A small network was shown many inputs. Here are its activations along a few directions, one row for each input.
In each table, some parts of the input vary, and every possible input appears once, in random order.
Descriptions start from the smaller parts, as in this example, which fits no table here: one of 2 separate values, together with either a single point or one of 11 places around a ring or (one of 4 places along a line, together with one of 5 places around a ring).
Shared parts are said once, and a part with two or three values counts as separate values.
(in the rows, 128 means zero)

Other details of the inputs shift rows strongly along three fixed directions, in all tables alike. That doesn't count.

Rows:
r1: 125 149 155 111 145 110  63 145 176  72 145 116
r2: 123 167 150 134 106 130  62 159 177  96 160 114
r3: 131 190 157  99 131 136  96 200 139 161 205  65
r4: 157 109 109  83 104 148 162 164 102 174 115 158
r5: 149 166 107 145 126 143  78 156 167  92 149  84
r6: 120 144 119  98  94 171 160 149 100 181 159 171
r7: 160 114 113  86 105 140 159 162  96 183 110 153
r8: 128 125 109 101 109 229 198 144  85 176 142 180
r9: 137 171 107 144 130 138  78 166 174  96 145  86
r10: 145 173 107 142 103 112  66 143 169  96 153  97
r11:  65 108 196 165 181 100 157 124 123 203 156  84
r12:  80 112 195 121 184  55 150 106 108 204 146 102
r13:  80 101 195 163 176 102 156 110 111 198 172  72
r14: 152 105  90 131 125 136 128  59 108  99  88 158
r15: 113 103 138 164 107 173 122  92 153  90 117 169
r16: 142 111  94 147 121 131 132 110 128  62  66 158
r17: 132 137 129  77 127 145 153 131  89 169 132 168
r18: 152 145  77 111 111 182 168 135  86 173 148 130
r19: 102  74 153 182 170  50 152  67 117 115  94  93
r20: 112 130 127 119 155  71 164 157 117 149 136 111
r21: 141 158 146 113 109 121  73 156 151  50 113 104
r22: 178 128 134 117 103 114  61 149 160  84 122  85
r23: 129 147  79 109 101 150 170 148 104 183 153 166
r24: 142 139  86  82 135 136 173 133 102 164 139 167
r25: 138 101 134 127 122 154 116  63 110  93  86 168
r26: 131 141  77 113 124 182 178 161 104 175 146 152
r27: 169 163 146  74 114  83  93 203 136 171 167  67
r28: 120  91 135 136 123 152 149 105 112  75  77 165
r29:  68  83 189 200 150  94 127  65 142 146 113 122
r30:  80 107 193 156 152  73 151  97 109 211 177  88
r31: 126 102  91 168 133 190 156 109 142 104 105 159
r32: 136 155 114 121 151  91  73 146 179  78 141 113
r33: 143 143  84  85 132 129 162 131  93 170 126 168
r34: 120 135 121 108 117 205 168 158 103 167 149 157
r35: 145 184 155  71 116  97 104 194 117 126 170  76
r36: 130 100 136 135 117 159 135 111 132  51  85 159
r37: 134 158  79 107  93 146 162 137  93 190 140 156
r38: 140 152 147 119 118 122  78 162 158  47 116 113
r39:  75  76 150 209 167  82 150  75 163 139 123 125
r40: 128 198 159  92 107 101  85 190 141 172 213  76
r41: 140 106  95 145 124 139 142 110 138  52  78 157
r42: 124 161 149 139 129 161  74 174 175  91 156 101
r43: 142  97 132 124 119 157 117  57 106  91  93 161
r44:  90  84 150 175 186  56 132  57 137 135  92 120
r45: 151  80 122 141 106 143 126 101 123 114  57 153
r46: 136 146  79 117 122 177 175 158 100 180 140 150
r47: 156 115  91 141 108 135 125  95 116  58  67 146
r48: 158 122 140 119 120 117  80 169 185  84 123 106
r49: 149 104 132 131 101 154 118  90 108  53  81 141
r50: 132 134 127  71 128 156 164 133  97 161 144 170
r51: 150 159 117 120 141  86  63 125 163  82 135  98
r52: 144 118  92 142 112 131 129 102 121  64  61 150
r53:  91  80 148 208 154  72 134  51 138 144 121 103
r54:  73 114 156 170 171  47 164 121 130 220 163 101
Each input here is: one of 6 places along a line, together with either a single point or (one of 2 separate values, together with one of 4 places along a line).
The inputs of r6 and r40 match in every part but the place on the line of 6. If r20 is changed in the same way as r6 into r40, which row does it become?
Answer: r47
The inputs of r8 and r42 match in every part but the place on the line of 6. If r15 is changed in the same way as r8 into r42, which row does it become?
Answer: r2
Change only the place on the line of 6 in r43. List by row number the other rows that result.
Answer: r1, r12, r17, r25, r50
Change only the place on the line of 6 in r37. List by row number the other rows that result.
Answer: r10, r23, r39, r53, r54
Change only the place on the line of 4 in r53. List by row number the other rows that result.
Answer: r14, r18, r19

Rows:
r55: 112  76 107 162 134 174 201  66  74 174 103 158
r56: 110 139 143 148 136 119 119 140 137 143 168  79
r57: 161 111 123 160  89 168  51  75 155  66  83 140
r58: 115 145 146 146 121 136 120 137 142 126 156 102
r59: 140 124 142  91 159  90 125 144 136 112 122 110
r60: 118 140 160 115 123  68 105 132 137 165 169 111
r61: 104 144 134 126 157 111 121 148 149 128 152 129
r62: 123 146 118 145 133  54 111 112 128 120 124  97
r63: 132 123 182 110 140 114 112 155 120 152 137  80
r64: 199 198  44  21  76 164 123 166 103 151 150 172
r65: 128 115 133 185 105 182  85  86 175  23  83 158
r66: 195 191  57  36  70 168 153 194  68 100 115 148
r67:  94 147 161 124 143 117 125 154 147 146 160 117
r68:  94 142 151 127 153 111 117 150 151 133 153 125
r69: 113  84  99 147 150 166 203  75  82 167  98 189
r70: 141 113 105 181 135 163  87  88 166  45  98 132
r71: 114 119 187 109 143  80 121 157 131 131 149 101
r72: 111  47 111 170 139 119 225 126 103 221  84 155
What do these inputs look like to the network?
Answer: either a single point or (one of 2 separate values, together with one of 4 places along a line) or one of 9 places around a ring
Change only the choice among 2 separate values in r63. List by row number the other rows that result.
Answer: r57

Rows:
r73:  93  37 191 188 182  57 154  65 128 128  70 109
r74: 158 129 101  88  67 227 175 128  64 172 125 182
r75: 140 174 129 109 136  77  56 149 174  78 154  99
r76:  58  60 191 214 181 100 138  36 143 147 115 123
r77: 135 183 168  45 136  44 139 210  93 237 214  51
r78: 149 153 148 127 110 160  63 181 182  65 141  96
r79: 130 136 113  73 115 186 208 176  68 206 150 161
r80: 140 172 109 133 109 174  54 150 193  29 141 142
r81: 120 153 101  75 121 176 213 173  71 210 159 171
r82: 141 147  88  51 122 134 209 163  57 191 131 169
r83: 141 172 110 135 103 175  42 137 191  35 144 139
r84: 110 197 174  72 140  88 134 207 107 249 244  59
r85: 161 167  94 111 111 127  56 140 178  15 112 139
r86:  81  59 177 190 183  53 139  30 128 137  90 121
r87:  93  86 206 151 176  24 135 119 127 177 131  65
r88: 180 168  29 160 101 122  61 146 191  41 109 105
r89: 134 180  78 182 130 115  74 174 206 108 172  70
r90:  69  40 208 216 168 104 145  65 138 146  96 108
r91: 152  67  92 141  91 187 163  26  66 100  35 212
r92: 175  79  54  97  80 227 199  85  55  90  25 240
The inputs of r85 and r80 match in every part but one. If r91 is changed in the same way as r85 into r80, which row does it become?
Answer: r84
What do these inputs look like to the network?
Answer: one of 2 separate values, together with either a single point or one of 9 places around a ring
Change only the choice among 2 separate values in r81. List by row number the other rows that result.
Answer: r82
Change only the choice among 2 separate values in r75. List by row number the other rows that result.
Answer: r83

Rows:
r93: 110 103 177 159 140 111 105  92 144 122 133 102
r94: 154 127 144 112 108 133  85 140 149  68 109 128
r95: 134 167 131  92  97 168 134 146  96 156 158 133
r96:  74 109 168 160 182  96 153 109 127 184 156 108
r97: 109  94 121 131 147 128 208 118  93 191 110 160
r98: 152 127 146 121 114 132  68 131 172  26  96 127
r99: 134  96 128 108 126 146 173 108  95 141  91 170
r100: 138 168  84  78 109 159 171 190 107 166 159 149
r101: 105 103 141 177 142 101 132 125 149 141 131 110
r102: 133 182  85 108 136  49 126 162 135 164 174  95
r103: 147 127 140 124  99 144  79 121 149  85 122 121
r104: 112 164 134 128 155 107 109 177 164 131 177  95
r105: 158 156 113  78  92 159 127 158 104 166 154 136
r106: 137 141 106 135 128 144 100 148 170  70 120 135
r107: 142 168 125  73 104 169 133 160 102 142 166 140
r108:  92  90 191 140 174  70 133 110 139 126 125 105
r109: 120  95 113 132 154  65 173  60  85 172 100 151
r110: 143 135 140 127 119 151  63 127 171  22 115 130
r111: 103 113 167 169 151 121 106  92 150 120 137 107
r112: 138 146 132 144 118 166  59 121 173  37 126 129
r113: 147 147 110  80 119 143 142 166 118 146 130 145
r114: 136 172 148  93 124 116 106 170 132 175 190  87
r115: 136  97 108 127 130  88 148  56  96 122  86 160
r116: 127  98 137 137 100 157 140  90  98 133  95 155
r117: 110 111 140 140 119 169 148  89  98 115 106 164
r118: 183 125  61 122 100 179 110 120 126  50  67 150
r119: 158 135  78 120  99 211  99 121 143  47  91 185
r120: 125 105 137 136 113 177 146  80 102 127 115 158
r121: 142 141 117 144 112 162  75 122 163  93 128 124
r122: 165 157 110  60  92 155 144 175  87 182 156 144
r123: 110 176 133 145 134 121 108 170 163 149 195  80
r124: 111 163 170 104 144  95 101 172 140 122 170  90
r125: 120  86 145 114 137 124 192 108  77 192 107 159
r126: 156 165 128  82 141  81 123 186 117 150 159  68
r127: 143 164 128  88  90 161 128 150  97 161 154 130
r128: 152 153  94 102 101 155 138 171 116 164 150 140
r129: 104 112 118 165 136 163 169  94 112 172 133 148
r130: 167 124 110 109  72 187 103 123 119  53  70 177
r131: 127 147 102 149 122 158 100 147 170  64 133 134
r132: 139 108  75 136 131 104 142  67 110 125  82 168
r133: 159 126  76 139  82 192 120 132 144  63  86 174
r134:  87  96 167 156 185  75 131 114 153 136 123 108
r135: 154 149 105 132 112  85  61  95 153  38  92 127
r136: 120 152 176  99 140  77 107 174 141 126 147  88
r137: 104 117 102 160 125 178 177 106 108 146 127 165
r138: 114  99 125 191 164  79 132 115 153  96 103  80
r139: 106 170 138 141 151 116 104 168 164 136 185  90
r140: 130  92 143 135 107 146 141  98  96 126  89 158
r141: 151 156 100  89  98 161 125 158 115 170 152 136
r142: 129  91 159 153 159  75 119 103 132  88  95  83
r143: 137 155 153 108 143  66 106 170 125 119 142  57
r144: 122  87 129 140 132 135 157 103 105 169 106 153
r145: 133 156 143  93 138  95 115 186 139 166 162  99
r146:  97 111 139 185 142 120 134 108 149 150 143 107
r147: 122 108 103 155 118 174 166  95 107 168 119 158
r148: 104  96 170 152 167  89 113 107 157  95 112 114
r149: 117 169 146 125 143 120  95 158 155 155 184  87
r150: 144 164  83  97  88 166 157 173 104 188 167 138
r151:  99 107 174 132 152  94 134 118 127 120 115 120
r152: 117  91 123 149 138 131 174 111 113 160 102 154
r153: 114 123 102 158 161  49 135  90 138 145 123 117
r154: 100 103 168 158 167 103 109 104 154  95 124 116
r155: 104  95 118 137 141 128 213 122  94 188 113 158
r156: 128  93  98 155 150 116 183 106  99 147  91 125
r157: 145 156  94 109  99 160 135 159 120 169 154 134
r158: 117  90 179 150 140  92 106 106 142 114 117 108
What do these inputs look like to the network?
Answer: one of 6 places along a line, together with either one of 2 separate values or one of 9 places around a ring
The inputs of r125 and r152 match in every part but the place on the line of 6. If r109 is changed in the same way as r125 into r152, which row does it become?
Answer: r153
List by row number the other rows that have the place on the line of 6 in common with r143.
Answer: r95, r116, r117, r124, r127, r130, r135, r136, r140, r151
A walk changes only the place on the ring of 9. It starts at r100 and steps to r155. List the rest of the walk in order.
Answer: r133, r101, r150, r146, r123, r137, r131
